Each row below holds a small network's activations on one input, seen along a few directions.
In each table, some parts of the input vary, and every possible input appears once, in random order.
Descriptions start from the smaller parts, as in this example, which fits no table here: one of 4 places along a line, together with either a single point or one of 9 places along a line or (one of 3 separate values, together with one of 8 places around a ring).
Shared parts are said once, and a part with two or three values counts as separate values.

Table:
x1: [ -2 -17 -12 -25  13  18  -5  -7   5   2  -5  11   3   5  41  42  -2 -34]
x2: [-30   2  31 -18 -15  37 -17   0   2  -7  30  21 -37   1 -52  -9  15 -18]
x3: [-37 -13 -27 -17  -7  30  13  33  -3  -2  23   7 -21  -2   0  35  -8  -3]
x4: [ 21  16 -12   1 -39 -29   9  22   0  -1   0 -15   3  19  44  16   0  11]
x5: [ 33  21  39  -4 -50 -30 -27  -1   8  -3   8   6  -5  17 -17 -31  15  -7]
x6: [-36  -2 -27 -30  -8  35   6  34  -9  -1  21   2 -14   0  -1  46  -3 -11]
x7: [ 32  19  35   3 -49 -32 -21  -9   6   3  11  12  -2  12 -15 -47   8   1]
x8: [ -6 -67 -24  15  28 -24  62  11 -45  50  20 -26  45   3 -46 -18  62  43]
x9: [ 24 -82  -9  16  50 -41  50 -21 -29  53  -8 -24  61   9  -8 -22  66  23]
x10: [ 28  38  11  12 -25 -29 -12  -2   3 -12  -6 -10   0   4   3 -19  -7  17]
x11: [ 21  36  13  20 -21 -32 -11   0   5 -12 -14 -13   6   2   7 -38 -12  12]
x12: [ -3 -24 -11 -20  18  18  -2  -4  12   4 -11   8   0   4  46  27  -6 -23]
x13: [  4  -1  15   8  26  14 -15 -28  24  -6 -27  14  -2 -16   4 -14 -20 -19]
x14: [-29   3  29 -16 -18  35  -9  -7  12   1  25  20 -33  -9 -53 -20   4  -1]
x15: [-31  14   3   0   4  31  -6   6  -1 -18  10   6 -22 -21 -42   5 -12  -9]
x16: [  6 -14  45 -13   2  23 -22 -37  29   7  -8  27 -19  -2  -8 -32   6 -20]
x17: [  4  -5  46 -17   4  20 -31 -37  22   0  -5  30 -17   5 -10 -15  17 -39]
x18: [ -4   2 -15   3  42  15 -11 -11   4  -9 -27   5   4  -7  34  29 -22 -13]
x19: [ -1   3 -13  11  36  13   2 -17  17 -12 -33  -3   6 -17  32  19 -29 -15]
x20: [ 18  20 -15 -13 -36 -31  -5  25 -12   1   9 -11   6  26  43  28   1  14]
x21: [-37  12 -33  -3  22  25   2  18 -14 -15  13   1 -13 -14 -10  34 -27  14]
x22: [ 23  28 -21  23  -9 -34   3  16  -3 -19 -10 -23   7   7  34  -7 -22  26]
x23: [ 18  36 -20  13  -9 -34  -7  14 -16 -17  -7 -19  12   8  34  10 -19  18]
x24: [ 43 -48 -11  38  -3 -77  58   7 -40  51   1 -42  68  26 -12 -35  65  47]
x25: [-34   5 -35   9  18  23  13  19  -1 -16   7   0 -11 -20 -13  23 -31   8]
x26: [-31  13   1   5   5  32   4  -1   6 -12   9   5 -24 -21 -37  -7 -20  10]
x27: [  7   5  18   0  22  22 -20 -26  19  -9 -28  13  -2 -18   2  -1 -16 -31]
What do these inputs look like to the network?
> one of 3 separate values, together with either a single point or (one of 2 separate values, together with one of 4 places along a line)
The inputs of x11 and x26 match in every part but the choice among 3 separate values. If x22 is changed in the same way as x11 into x26, which row does it become?
> x25
Which other rows does x20 become when the choice among 2 separate values takes its other values? List them by row number.
> x4
List by row number the other rows that have the choice among 3 separate values in common with x19.
> x1, x9, x12, x13, x16, x17, x18, x27

Table:
x28: [ -3  26   3  -5 -10  11 -20   5   7 -17  -3   6 -16  -3   7   6 -22  -9]
x29: [ -6 -26 -11  10  14  -7  26   5 -13  14   6 -12  14   2 -12  -6  19  14]
x30: [ 44 -28 -16  25   3 -65  37   6 -33  30  -6 -37  55  20  11 -14  45  32]
x31: [  2  16  17 -10 -18  14 -19  -1  12 -11   1  11 -17  -1  -5  -5  -8 -18]
x32: [ 21   1   1  18 -13 -37   9   1 -11   8   4 -10  16  12  -5 -18  14  23]
x33: [-29  47   8 -19  -5  55 -45  -3  35 -43  -6  32 -52 -16  15  25 -60 -36]
x34: [-48  30  -3 -27  11  75 -35   5  29 -36   0  31 -54 -22   4  40 -56 -33]
x35: [-26   6  -9 -11   9  25  -3   8   1  -7   4   4 -14 -13  -8  21 -14   0]
x36: [ 17 -12  17   5  -9 -30   6 -10 -11  20   4  -4  19   8 -15 -32  32   9]
x37: [ 38 -43  -3  20   5 -57  38  -9 -25  39  -1 -25  51  18   2 -27  52  25]
x38: [-26  36  24 -21  -5  61 -46 -15  37 -36  -3  37 -54 -15   0  12 -47 -39]
x39: [ 17 -54 -29  16  18 -46  54   9 -29  40   1 -32  53   9   4  -2  44  32]
What do these inputs look like to the network?
> one of 3 separate values, together with one of 4 places along a line
